Each row below holds a small network's activations on one input, seen along a few directions.
Each table varies a few parts of the input and shows all the possible inputs, shuffled.
Descriptions start from the smaller parts, as in this example, which fits no table here: one of 2 separate values, together with either a single point or one of 11 places along a line or (one of 5 places around a ring, together with one of 6 places along a line).
Shared parts are said once, and a part with two or three values counts as separate values.

Other details of the inputs vary at random and push rows far along three fixed directions, the same in every table; ignore that.

Table:
row 1: [ 58  -3 -22   9 -23 -19 -67 -11   4 -15  14   4  28  17]
row 2: [  7 -19   3  11 -37  23  -2   1  24 -20  11   8  -4  12]
row 3: [-34  40  24 -12  -6  28  46   7  -9  -9 -24   2  -9 -37]
row 4: [ 50  33 -19 -13  -9 -30 -76 -13   4  -1   5 -13  19  -3]
row 5: [ 26  51   6 -27   9   4 -74 -17  -4  -8 -11 -12 -12 -12]
row 6: [ 31 -81   7  33 -33  25  40  10  12 -18  31  30  19  42]
row 7: [-14 -58  -3  41  22 -11  28   2 -10  19  12  21   1  27]
row 8: [ -3 -26 -28  30  36 -54  -7   2 -11  37  10  -3  13  14]
row 9: [  1  26  24  -5 -60  54  44  13  17 -37 -11   1   3 -33]
row 10: [-12 -74  -7  54  -4  -6  42   7   5  12  19  23   7  33]
row 11: [ 46 -65   9  31 -28  33  53  22  12 -35   4  27  43  22]
row 12: [ 57  20 -29   9  24 -45 -95 -21 -22   5   1   9  29  14]
row 13: [-10   0 -14 -14  59 -57 -31   2 -21  43  -7 -48 -15  -6]
row 14: [ 74 -16 -29  31   5 -45 -86  -9  -6   6   9 -10  37  18]
row 15: [ 29  10   9 -16 -20  22 -22 -11   1 -17   9  21   5   9]
row 16: [ 19 -20 -15  30  43 -33  11  10 -19  13 -17  15  40   6]
row 17: [ 24 -55  -3  20 -10   6  -2   6   7 -16  16  10   7  33]
row 18: [-68  43   6 -34  33 -11  26  -5  -8  32  -9 -15 -39 -22]
row 19: [-74  13   0  -8  27 -17  30   0   4  28  -9 -21 -39 -15]
row 20: [-37 -37 -11   1  71 -53  29  12 -28  51   5 -17 -13  12]
row 21: [ 55 -18  11  16 -40  31  15  16  -4 -43   0  15  35  -2]
row 22: [ 39  39 -16  11  12 -23 -37  -2  -2   2 -23  -6  39 -22]
row 23: [-66  19   0 -29  26 -22  36   7   4  39  -3 -42 -39 -25]
row 24: [-18  42  28  -3 -58  64  50   8  16 -33 -16  13  -5 -40]
row 25: [  4 -33 -12  26 -19  -1  19   0  10  -1  21  28  14  26]
row 26: [-71  30  -2 -36  21 -19  17   2   7  21  -8 -41 -45 -22]
row 27: [  5  29  33 -29 -60  75 -11 -16  21 -47   1  22 -21  -3]
row 28: [ 65  82 -13 -23   3 -22 -93  -8   1  -7 -32 -34  33 -42]
row 29: [ 20  21  40 -15 -57  78  -9 -15  17 -32   0  20 -15  -9]
row 30: [-68  47  31 -29 -13  49  28 -10  15  -2 -14  -2 -53 -27]
row 31: [-33 -26  14 -11 -10  29  48   1   1  -5  11  14 -22  15]
row 32: [-20 -51 -19  21  80 -66  48  30 -46  32 -10 -13  20   7]
row 33: [  0  31  10 -35 -25  28 -26  -8  14 -23  -1 -13 -22  -8]
row 34: [-32  50  10 -28  -3  20 -18 -17   4  -5 -11   0 -30 -15]
row 35: [-54   5  -6 -36  34 -25  21   5  -9  27   0 -37 -36  -9]
row 36: [ 17 -26  15  13  -1  28  47  14  -2 -16 -11  20  25   5]
row 37: [-12  69 -14 -26  10 -23 -64 -18   4   7 -13 -22 -16 -23]
row 38: [  4 -43  -2   0  -3  -4  25   9   2   0  20   7   2  24]
row 39: [-28 -41 -18  25   5 -18  32   4  -1  12  17  14   0  24]
row 40: [ 21  -8   0  19  -3   5 -14 -10  -4   4  10  26  14  14]
Each input here is: one of 5 places around a ring, together with either one of 2 separate values or one of 6 places around a ring.
Q: Changing only the place on the ring of 5 turns row 33 into row 34. The same change can be made to row 11. Which row results?
A: row 16
Q: Changing only the place on the ring of 5 turns row 20 into row 6. The same change can be made to row 5. Which row results?
A: row 17
Q: Which other rows does row 11 become when the choice among 2 separate values takes its other values? List them by row number.
A: row 21
Q: Which other rows agree with row 28 in the place on the ring of 5? List them by row number.
A: row 1, row 2, row 4, row 9, row 14, row 23, row 26
Q: Which other rows does row 12 become when the place on the ring of 6 takes its other values? List them by row number.
A: row 7, row 18, row 30, row 34, row 40

Table:
row 41: [ 82 -30 -20   9  -5 -29 -77  -1  -5  -3  16  -6  34  31]
row 42: [  7  57  34 -19 -23  61  31   4   1 -27 -27  15   9 -48]
row 43: [-15 -35  22  -7 -33  42  98  38  12 -22  -5 -10   8 -14]
row 44: [-35 -13  -3  15 -35  22  42  -5  21  -5  12  11 -11  13]
row 45: [-40   3  -1  -5  46 -19  12  -6 -11  31 -10   8 -19  -1]
row 46: [ 76 -23 -17  61 -30   1  -6  14  10 -33   1  29  69   4]
row 47: [ -8   4  -7   2  59 -34 -15  -6 -24  30  -6  -1   0   3]
row 48: [ 41  24  13 -34 -27  27 -58  -6   2 -25  -1 -29   2  -3]
row 49: [-30 -15 -10   5  92 -53   4   5 -45  43  -9 -13 -11   5]
row 50: [ 32 -40  -1  44 -42  16   9  -3  22 -23  22  38  20  29]
row 51: [-30  69  -6 -25 -15   5 -30 -18  15   2  -5 -14 -35 -23]
row 52: [-53 -32  11  18  -9  19  69   7  16   6   0   1 -26  -1]
row 53: [ -7  66  16 -25  -8  24 -43 -24   1  -6  -9  19 -23 -20]
row 54: [ -9 -70 -19   6  23 -48  14  10  -7  23  20 -12   2  34]
row 55: [-12  36  -9 -46   8 -34 -50 -10  -7  10   4 -36 -21  -7]
Q: What is each input in this table made of?
A: one of 3 separate values, together with either a single point or one of 4 places along a line
Q: Changing only the choice among 3 separate values turns row 44 into row 45. The same change can be made to row 50. Which row results?
A: row 47
Q: Which other rows does row 49 become when the choice among 3 separate values takes its other values? List them by row number.
A: row 48, row 52
